A small network was shown many inputs. Here are its activations along a few directions, one row for each input.
Each table varies a few parts of the input and shows all the possible inputs, shuffled.
A made-up example of a description, with smaller parts first: one of 2 separate values, together with either a single point or one of 9 places along a line or (one of 4 places along a line, together with one of 5 places around a ring).
Shared parts are said once, and a part with two or three values counts as separate values.
(in the rows, 128 means zero)

Table:
r1: [104 170 132 152 141 145 157  97 157 135 110 161 146 136  97 166  98 126
 132]
r2: [ 98 142 135 122 114 128 176 133  75 118 122 160  93 144 113 124 139 139
 150]
r3: [ 85 162 125 147 147 149 155 104 143 133 102 160 129 127 112 148 128 164
 124]
r4: [140 126 145 131 134 105 157 150 132 130 153 144 119 111 103 119 102  90
 128]
r5: [151  89 106 114 117 141  44 139 141 128 133  76 167 119 183 106 149 160
 114]
r6: [108 109 162  92 103 128 142 128 119 132  98 122 116 139 117 102 151 110
 133]
r7: [120 116 141 119 144 101 144 160 110 134 141 144 105 110 116 107 134 135
 118]
r8: [120 159 124 141 103 140 172 112 123 110 125 164 101 150  99 166 113 110
 157]
r9: [109 109 155 100 149 111 145 135 105 153 115 131 119 110 126 113 151 127
 107]
r10: [159  89 104 112 103 144  44 131 154 120 124  72 167 137 173  98 136 138
 125]
r11: [114 114 139 113 113 111 144 160 108 119 131 140 103 126 114 100 145 141
 136]
r12: [130 166 129 146 122 130 177 111 125 114 130 168 109 137 104 179 106 103
 146]
r13: [121 120 155 112 165 105 157 131 113 155 134 137 126 104 122 129 145 109
 104]
r14: [ 82 163 125 142 101 164 148 102 152 122  90 155 127 163 102 138 126 146
 145]
r15: [127 168 127 146 148 126 178 114 111 120 135 172 104 126 115 173 125 126
 136]
r16: [110 160 121 131  85 143 164 117 116 108 111 163  89 167 110 149 133 126
 160]
r17: [104 139 137 125  93 137 175 126  94 112 123 157  94 158 104 127 127 119
 162]
r18: [175 110 109 136 155 117  54 130 155 134 159  67 164 104 176 123 133 144
  89]
r19: [113 160 120 138 130 127 169 120 105 115 122 168  92 131 120 157 134 143
 141]
r20: [175  97 100 124 122 132  50 129 162 120 138  60 166 125 167 110 118 125
 108]
r21: [179 101 101 144 143 118  52 129 173 128 141  56 166 116 168 119 115 121
 105]
r22: [158  90 108 126 102 141  34 140 160 111 111  66 160 142 175  97 139 137
 123]
r23: [105 159 117 132 106 139 169 122 104 108 113 163  88 149 119 148 142 146
 152]
r24: [133 117 142 123 116 115 149 151 125 127 144 141 112 126  95 102 106  99
 140]
r25: [159  91 108 138 145 128  36 143 151 129 137  68 155 110 183 116 142 157
 100]
r26: [119 115 144 113  94 119 141 154 121 117 126 138 103 144 105  94 132 119
 146]
r27: [101 170 129 155 159 140 161 100 146 136 116 164 140 122 107 165 120 148
 120]
r28: [177  92  99 117 129 138  53 125 160 134 137  66 170 125 164 105 116 126
 116]
r29: [119 111 155 104 118 118 146 125 123 142 118 125 125 123 108 113 129  90
 128]
r30: [103 107 156  96 118 118 143 135 106 138 103 125 116 125 124 109 163 131
 121]
r31: [149  90 107 133 114 134  34 147 150 114 123  69 158 123 184 110 152 158
 113]
r32: [ 80 164 122 143 115 154 151 107 137 125  93 157 126 144 111 138 136 165
 135]
r33: [123 153 141 140 161 114 186 125  84 135 150 174 111 120 110 150 119 116
 135]
r34: [117 142 142 134 114 131 180 122  96 123 136 163 106 144  95 137 104  99
 156]
r35: [126 150 144 142 134 123 187 122 101 126 146 166 116 129 100 153 100  91
 146]
r36: [126 120 157 111 139 109 153 127 127 148 128 130 132 112 115 126 123  83
 116]
r37: [176 109 102 128 159 125  53 134 151 144 166  70 170 102 169 118 135 146
 102]
r38: [107 144 135 129 144 115 177 131  76 129 134 167  97 126 115 134 129 134
 138]
r39: [183 100 102 123 149 128  63 123 165 145 148  66 173 114 168 113 110 123
 107]
r40: [ 94 163 126 150 119 156 155  97 157 126 103 156 137 148  92 157 106 130
 143]
r41: [161  91 107 122 148 134  47 136 146 140 149  73 164 105 184 115 140 158
 102]
r42: [136 129 142 131 160  96 154 154 116 139 159 151 116 104 110 121 125 117
 115]
What do these inputs look like to the network?
> one of 6 places around a ring, together with either one of 2 separate values or one of 5 places along a line
Which other rows agree with r41 in the place on the ring of 6? List them by row number.
> r3, r7, r9, r19, r25, r38
A walk changes only the place on the line of 5. It starts at r27 and steps to r15. List the rest of the walk in order.
> r33, r42, r13

Table:
r43: [153  94 106 107  95 157  53 114 175 135 125  56 173 146 153  94 123 134
 130]
r44: [103 141 168 121 186  90 191 145 130 168 139 163 116  93  83 111 133 120
  96]
r45: [146 134 118 136 165 111 110 130 118 138 144 134 129  92 161 166 149 147
  96]
r46: [130  82 166  66 117 101 176 155 100 148 133 126 100 120  93  75 123  75
 143]
r47: [128 129  91 158 170 156  64 109 202 143 119  93 181 113 147 127 120 180
  95]
r48: [144  78 120 122  80 143  29 147 175 119 122  61 168 135 164  84 132 128
 118]
r49: [157  80 137 111  84  96  68 177 131  97 129  84 110 126 157  92 164 117
 119]
r50: [111 133 187 115 182  93 184 135 101 167 142 163 133  87 106 142 137  97
  94]
r51: [154 117 107 134 147 152  58  91 160 145 116  65 187 131 171 143 126 131
 109]
r52: [ 60 182 109 132  73 179 154  91 130  88  58 166  84 187 130 165 167 191
 154]
r53: [ 42 167 166 120  89 148 217 108 102 132  60 207  84 165  62 139 155 129
 165]
r54: [171 122 114 117 150 109 111 113 103 137 136  97 122 115 170 150 150 118
 106]
r55: [136 144 102 140 172 105 117 139 156 139 135 125 113  98 139 134 144 177
  95]
r56: [168  97 113  93 100 115 104 146 125 115 142  91 104 134 144  98 153 120
 141]
r57: [130 115 179  94 164  88 184 121  87 165 130 126 120 106 115 126 130  72
 110]
r58: [164 181  97 173 113 146 158 102 166  99 148 155 112 151 113 190  77  91
 154]
r59: [ 69 173  98 146  72 202 105  71 173  98  46 136 162 180 136 154 136 195
 147]
r60: [127 129 134 140 173 115 133 146  78 141 167 160 132  93 146 139 131 147
 118]
r61: [ 42 172 116 144  77 176 180 111  84  97  84 184  87 177 103 145 152 185
 173]
r62: [153 178  83 181 112 169 103  83 206 106 126 124 184 155 119 178  60 105
 150]
r63: [123  68 181  83 103  89 142 188 103 131 126 123 101 113 105  67 136  69
 124]
r64: [146 177 117 178 120 138 174 117 121 101 161 168 115 147  88 174  60 100
 167]
r65: [119 138 119 145 182 109 140 155 111 142 159 149 117  97 123 105 126 178
 110]
r66: [149  82 123  96 110 117 132 164  86 123 164 116 112 135 133  76 133 123
 158]
r67: [142  67 139 111  95 102  96 192  91 104 154 109 112 127 145  68 144 118
 133]
r68: [129 163 153 150 128 112 212 106 134 127 141 188 107 139  55 162  65  54
 153]
r69: [135 126 105 151 163 158  58 101 172 140 125  99 192 109 165 155 125 157
 100]
r70: [153 116 136 120 159 107 132 131  65 139 152 117 127 116 156 125 133 126
 126]
Changing only one part turns r50 into r69. The same change can be made to r57. Which row results?
> r51
What do these inputs look like to the network?
> one of 4 places along a line, together with either one of 2 separate values or one of 5 places along a line
Which other rows does r64 become when the place on the line of 4 takes its other values? List them by row number.
> r58, r62, r68
Which other rows does r52 become when the choice among 2 separate values takes its other values? List them by row number.
> r58
Which other rows does r65 become when the place on the line of 5 takes its other values? List them by row number.
> r60, r66, r67, r70

Table:
r71: [101 123 126 140  89 171  75 112 175 106  87 109 184 147 144 126 115 140
 127]
r72: [139 146 157 101 144 111 206 104 127 154 138 156 115 129  83 143 117  72
 137]
r73: [162 158 104 171 170 132 152 114 156 137 171 158 143 117  93 169  59 102
 146]
r74: [ 90 111 116 119  95 162 117 130  85  99  91 134 124 168 154 105 170 174
 163]
r75: [161 165  85 176 105 133  86  94 155  99 117  95 138 136 160 176  80 117
 117]
r76: [ 86 131 156  96 114 100 204 164  95 122 111 180  49 128  87 103 165 137
 138]
r77: [136 170  84 177 141 138  84  88 151 127 111  93 133 134 161 168 126 166
 104]
r78: [127 168 127 163 196 136 160 128 135 136 177 185 151  95 122 179 104 151
 115]
r79: [104 114 166 114  93 110 188 157 113 128 118 159  68 161  56  91 143  83
 169]
r80: [175  55 145  93 172  78  60 179 110 161 171  74 151  72 174  78 166 130
  83]
r81: [ 85 147 103 136 110 161  84  98 166 130  78  93 152 140 147 114 141 200
 104]
r82: [121 114 114 104  39 165 121 128 110  96 117 118 103 183 127 107 138 124
 183]
r83: [110 140 164  99 183 122 200 118 105 161 131 187 120 104 112 167 156 108
 120]
r84: [193  49 145 103 142  71  56 178 110 138 174  51 160  78 173  66 112  88
  87]
Changing only one part turns r79 into r76. The same change can be made to r84. Which row results?
> r80
What do these inputs look like to the network?
> one of 2 separate values, together with either a single point or one of 6 places around a ring
Which other rows does r73 become when the place on the ring of 6 takes its other values? List them by row number.
> r71, r72, r75, r79, r82
